These are the activations of a small neural network, seen along a few directions. Each row is one input.
In each table, some parts of the input vary, and every possible input appears once, in random order.
Descriptions start from the smaller parts, as in this example, which fits no table here: one of 8 places around a ring, together with either a single point or one of 11 places along a line or (one of 3 separate values, together with one of 4 places along a line).
Shared parts are said once, and a part with two or three values counts as separate values.
In the rows, zero is written as 128.

Other details of the inputs shift rows strongly along three fixed directions, in all tables alike. That doesn't count.

Table:
R1: 124 191 103 179 120 133 126  87 112 133  96
R2:  99  93 110 112 114 132 135  94 147 155 140
R3: 133 107 111  96 117 125 111 140 156 138 197
R4: 105 152 106 128 144 123 113 108 140 141 149
R5: 120 194 123 205 110 139 114  87 142 133 105
R6: 142  90 180 150 141 101 114 120  98 153  59
R7:  97 181 104 149 132 137 125 126 151 116 168
R8: 176 126 187 139 145 111 165 161 102  79  49
R9:  90 111 107  99 120 123  95 107 150 143 135
R10: 111  61 147  90 147  91 123 180 142 102 161
R11: 104  99 120  87 128 126 121 135 136 169 160
R12: 100  89  92  84 133 119  92 138 125 143 168
R13: 176 186 105 142 143 130 157 192 129  26 180
R14: 123  83 168 129 137 138 156 118  97 171  76
R15: 149 203 106 160 111 159 108 102 149  99 146
R16: 103 143 100 104 133 144 103 122 143 136 162
R17: 115 168 104 154  97 143 129  90 115 169 104
R18: 215 138 160  90 127 136 183 209 133  35 135
R19: 135  29 163 101 141 111 126 140 117 162 132
R20: 142 115 165 164 119 138 164 104  76 157  38
Description of these inputs: one of 4 separate values, together with one of 5 places along a line.
Q: Change only the choice among 4 separate values in R2. List by row number the other rows that result.
A: R14, R19, R20

Table:
R21: 115 107 146 143 117 135 138  79 148 157 114
R22: 163  69 218 115 145 147 185 192  80 140  59
R23:  89 138  68 126 132 121  77  88 108 177 187
R24:  43 177  67 115 116 125  90  68 135 160 138
R25: 143  69 125  85 152  84 112 224 131  49 224
R26: 159 218 139 194 148 153 135 161 138  60 107
R27: 158 186 154 207 150 138 155 122 128  57  79
R28:  73 181 109 154 135 125 122 116 111 170 132
R29: 106 157  76  97 137 136 135 157 159 125 225
R30: 111 137 109 176 140 131  67  91 115 150 120
R31:  89  71 131  79 133 107 122 123 112 180  56
R32: 141  91 111  93 133  95  79 126 154 143 213
R33: 198  17 136  33 180  99 138 237  97  97 205
R34:  86  90 172 139 131  94  92 125 147 199  90
R35:  77 161 101 177 142 114 142  71 111 156 113
R36: 189 104 103  64 122 157 164 206 134  43 243
R37: 167 119 173  92 127 160 168 155  99 100  52
R38: 187 160 161 165  84 151 160 126 124  92  77
R39: 164 146 159 144 120 167 196 109 112  99 111
R40:  75  94  93  71 152 107  72 154 157 101 180
R41:  94  23 191  71 121 106 107 118 119 189  39
R42: 172 129 131 151 117 131 177 162  96 111  59
R43: 160 119 151 149 148 129 199 139 102 107  68
R44:  92 165 116 132  98 119  90  74 168 149  78
R45: 112 121 109 132 104 142  76  61 145 199 156
R46: 180 194 154 183 123 133 165 112 149  62 105
R47:  95 191  33 128 111 126 116 123 148  98 242
R48:  85 156 122 138 109 149 104  91 175 192 163
R49: 182 233 107 192  78 144 147 120 164  55 132
R50: 132  18 176  95 134 119 112 111  74 224  73
Q: Changing only one part turns R22 into R50. The same change can be made to R29. Which row results?
A: R33
Q: Describe the family of inputs behind these rows.
A: one of 5 separate values, together with one of 6 places around a ring
Q: Change only the choice among 5 separate values in R44. List by row number the other rows that result.
A: R32, R34, R46, R49
Q: Change only the choice among 5 separate values in R26. List by row number the other rows that result.
A: R25, R27, R30, R40
